Each row below holds a small network's activations on one input, seen along a few directions.
Each table varies a few parts of the input and shows all the possible inputs, shuffled.
Descriptions start from the smaller parts, as in this example, which fits no table here: one of 5 places around a ring, together with either a single point or one of 11 places along a line or (one of 2 separate values, together with one of 6 places along a line).
Shared parts are said once, and a part with two or three values counts as separate values.

Other details of the inputs vary at random and push rows far along two fixed directions, the same in every table; ignore that.

Table:
x1: [ 22  -9 -15  -1  -3   6   1  26   9  16 -24 -18  20  14 -21]
x2: [-13  18  13  12  -6 -20   0 -13  -9 -18  18  25 -25 -11  27]
x3: [  7  -2  20  10 -14 -29  -6  -1  18  -9  -4  10  10  24   1]
x4: [ 15  -8 -16  -5  -6   4   3  29  11  18 -24 -21  18  15 -22]
x5: [-13  14  15  12 -12 -22   3 -20 -11 -18  19  21 -29  -3  28]
x6: [-20  14  16   4 -10 -21  -6 -24  -2 -20  18  18 -31  -8  31]
x7: [ -5   4 -19 -12  24  39   1 -16 -21   9  19  -2  -5  -7  -6]
x8: [ 19  -7 -14  -8  -5   7   0  25  11  11 -21 -19  20  11 -19]
x9: [ -9   7 -24  -7  -1  13   4   6 -16   1  -1 -11 -21 -25  10]
x10: [ -3   6 -25  -5  -5  14   7   7 -21   5   1 -12 -23 -15  12]
x11: [ -9   8 -27 -11  -3  13   2   6 -13   3   1 -10 -20 -29  13]
x12: [-19  14  14   6 -11 -22  -2 -21  -2 -15  14  18 -26  -8  30]
x13: [ 22  -8 -15  -6  -4   7   1  28  10  12 -24 -20  20  14 -21]
x14: [  1  -2  24  11 -12 -33  -7  -2  23  -8  -8  12  11  23   0]
x15: [ -7  -6  -1  -5  16  31  10   0 -23   4   5  -7   2 -21  -6]
x16: [ -8   7 -27  -4  -1  13   4   9 -17   6  -1 -10 -22 -26  11]
x17: [ 12   0  27   9  -8 -29  -8  -6  27 -14  -3  13  12  21  -1]
x18: [ -9   7 -27  -7  -5  14   5   9 -20   8   0 -13 -24 -18  12]
x19: [ 20 -11 -13 -11  -6   6   2  25  16   9 -23 -25  19  14 -20]
x20: [ 15 -19   8  -1  12  24   7  12   0  14 -11 -14  33   6 -31]
x21: [  4 -15  36  12   5  -7   3 -12   9  -4   2   8  24  14 -14]
x22: [ 15 -15 -11 -10  20  24  -2   1   8  20  -5 -14  31  23 -33]
x23: [-10 -10  -3  -7  13  30   8  -1 -24   5   5  -9   0 -24  -7]
x24: [ -8   4 -19 -12  26  36   0 -16 -19   7  20   2  -6 -13  -3]
x25: [ 23  -8 -13  -3  -5   6   3  28   8  14 -21 -16  21  16 -24]
x26: [  8   0  28  10  -7 -33 -10  -1  32 -13  -5  15  15  18  -1]
x27: [  8  -1  22  18  -8 -32  -8   4  24  -6  -7  16  15  19  -1]
x28: [ -4   7 -25 -12  -5  17   7   6 -18   3   1 -16 -21 -19  11]
x29: [ -6  11 -23  -8   1  15   4  10 -19   1   1 -10 -20 -23  12]
x30: [  0 -17  40  12   5 -12   1 -13  11  -3   0  11  26  16 -13]
x31: [-24   9  18   4  15  -4  -6 -48  -9 -11  34  30 -16   2  16]
x32: [ -2 -10  25   8  18 -13 -13 -26  22  -1  10  23  27  23 -13]
x33: [-19  12  16   6  -7 -23  -6 -23   2 -22  17  20 -28 -15  31]
x34: [  3  -4  23  15 -10 -34  -6   1  24  -7  -6  17  11  18  -2]
x35: [ -7  12 -27 -12  -1  18   2  11 -20   2   4 -11 -20 -27  13]
Each input here is: one of 5 places around a ring, together with either one of 2 separate values or one of 5 places along a line.
Changing only the place on the ring of 5 turns x9 into x29. The same change can be made to x11. Which row results?
> x35
Change only the place on the line of 5 in x3. List by row number the other rows that result.
> x5, x10, x19, x28
Change only the place on the ring of 5 in x31. List by row number the other rows that result.
> x7, x22, x24, x32

Table:
x36: [-18   0 -17  -7   0  27   8   8 -38   1   6 -12 -25 -44  23]
x37: [  0   6  15  11 -10 -25  -5  -4   9  -7   6  17   6  16   3]
x38: [ 17 -17 -32  -6   3  16   1  32  15  25 -35 -28  22   7 -28]
x39: [  1  -9  21   4   4 -15  -6 -12  18   6  -3   7  22  31 -10]
x40: [ 19 -27 -13 -12   2  17   9  40   5  17 -32 -45  25   3 -36]
x41: [ 18  -4  17   5  -8 -21  -8  -3  31  -6 -11   1  18  23  -6]
x42: [ 11 -12  36  15 -12 -15   0   5  11  -4 -16   3  23  16 -16]
x43: [-22  13  29  12 -14 -15  19 -24 -17 -22  21  24 -22 -18  29]
x44: [  4  -1  13   7  -8 -21  -9 -13  20 -13  -4   9   4  14   6]
x45: [ -8  16 -32 -12  -1  21   8   0 -36   2  18  -4 -35 -30  21]
x46: [-12   0 -26 -20  11  33   2  -3 -16   6   8 -13 -10 -31  -3]
x47: [  7  -7  24  12  14 -11  -7  -7  17  -5   0  14  28  14 -12]
x48: [ -7  16  18   4  -7 -18  -3 -23  -1 -21  22  21 -26  -9  31]
x49: [-14  15 -27  -7   4  20   8   1 -28   5  13  -5 -38 -36  23]
x50: [ -1   6  19  -1  -5 -20  -8  -1  17 -15  -2  12   4  16   4]
x51: [ 18 -17 -22 -10  15  30   3  22  -2  27 -18 -31  28  20 -30]
x52: [ -5   5 -36  -7  -3  19   1   3 -22   4   1 -12 -19 -16   7]
x53: [ -6   7  15   6  -6 -25  -7  -3   5 -12   3  20   3  16   5]
x54: [ 15  -8  25  14   9  -7  -3  -5  17  -6   1  20  24  13 -18]
x55: [  8  -2 -25  -7   2  17   3  31   3  20 -16 -23   7  -2 -17]
x56: [ 13  -8 -26  -6   3  14   4  21   5  21 -20 -21   7  -4 -14]
x57: [-35  26  17  11  -2 -21  -4 -29 -17 -22  28  35 -46 -22  41]
x58: [ -3  13 -26 -15   0  24   3  12 -16   1   5 -19 -19 -17   9]
x59: [ -7   0  24   5  10 -15  -9 -18  12  -6   6  18  16   5  -2]
x60: [  0   7 -32  -7  -2  16   5   2 -22   7   4 -12 -19 -18   9]
x61: [ 15 -11  22  13   2  -9   0  -8  14   1   2  13  18  33 -16]
x62: [ -9  -7  19   0  -3 -15  -4 -23  17  -2   9  12   5  19  -1]
What is each input in this table made of?
> either one of 4 separate values or (one of 2 separate values, together with one of 4 places along a line) or (one of 3 separate values, together with one of 5 places along a line)
A walk changes only the place on the line of 5. It starts at x53 and steps to x37. List the rest of the walk in order.
> x45, x60, x52

Table:
x63: [  4  12  -3   9 -17 -23   0  18   4  -2  -8   9  -2  -2   9]
x64: [ -8   0   2  -4 -10 -20  -7  13  15  -4 -14  -6  -2   5   2]
x65: [  2   2 -18  -8   0  19   9   2 -13  15   3 -11  -3   6  -7]
x66: [-35  24  25  13  -4  -6   6 -45 -47 -37  47  34 -56 -33  52]
x67: [ -2 -14  32  14   4 -13   1  -7  14  -1  -1  11  18   4  -8]
x68: [  7   3 -16 -11   5  22   5   8 -13  11   4 -11  -4   7  -5]
x69: [ 15   5 -32  -6 -12  10   6  28  -3   6 -16 -22 -14 -12  -2]
x70: [  9  -6  26  16   8 -29 -18 -16  30  -6   1  25  24  35  -8]
x71: [ -4  -1 -14 -14  10  19   1  -4  -2   7   4  -9   7 -13 -11]
x72: [ -1   0 -12 -16  14  24  -3   1  -2   3   3  -7   6 -11  -7]
x73: [  2  -7  -8  -3  -2  20  13   6 -22   5  -4 -13   1  -8  -7]
x74: [  5  -8  25  18   3 -32 -13 -21  30  -2   1  24  24  34 -10]
x75: [ -2  -7  -1  -4  15  23   6   9 -10   6  -5 -10   3 -17  -7]
x76: [  8  -3  -5  -4 -15 -15  -4  10  17  -1 -15 -14  -1   4   8]
What is each input in this table made of?
> either one of 4 places along a line or (one of 2 separate values, together with one of 5 places around a ring)
A walk changes only the place on the line of 4. It starts at x64 and steps to x76. List the rest of the walk in order.
> x69, x63
Change only the choice among 2 separate values in x75. List by row number the other rows that result.
> x67

Table:
x77: [-6 -8 10 -2  1 -2 -3 -4  5 -1 -6 -2  9  5 -5]
x78: [ 7  1 -1  1 -2  0 -1 -9  8 -1  1  7  6  8 -2]
x79: [ 3 -5 13  1 -3 -1  2 -5 -1  0  2  0  7  7 -3]
x80: [ 4  3  3 -1  6 -4 -6  0 12  5 -2  1  5 19 -3]
x81: [-2 -6 12 -1  0 -2  3 -5  3 -3  3 -1  7  3  0]
x82: [ 7 -3 11  6  3 -2  0 -1  5  3  1  6 12  4 -8]
x83: [  2  -2   4   6 -10 -13  -3   1  11  -3  -3   0  -6   0   7]
x84: [-35  27   6  13   6   4   5 -41 -45 -25  45  34 -60 -40  47]
x85: [  4   3   8   4  -5 -13  -3   2   8 -11  -5  -1  -3  -2   6]
x86: [ 10  -4  -6  -1   5  -5 -11   4  10   4  -4   1  17  14  -8]
x87: [  6  -9  10   6   0  -1   2  -1  -1  -1  -2   0   8  14 -10]
x88: [ -6  -2 -40 -20  15  45   4  20 -23  19  -9 -28  -6 -31 -11]
x89: [  0   4   5   6 -12 -16   1  10   5  -1  -5   5   5   9   1]
x90: [ 1 -4 10  3  6 -4  1  0  9  1  1  5 13  1 -6]
x91: [  2   0   2   8 -11 -18   1   2   6   2  -7   3  -1   6   5]
x92: [  3   3   9   0  -8 -11  -1   9   6  -9  -4   5   0   2   1]
x93: [ -1   2 -56 -29   9  44   7  19 -21  21  -5 -36 -13 -20 -13]
What is each input in this table made of?
> either one of 4 separate values or one of 5 places around a ring or (one of 2 separate values, together with one of 4 places along a line)
List by row number the other inputs of the same sort as x77.
> x79, x81, x82, x84, x87, x88, x90
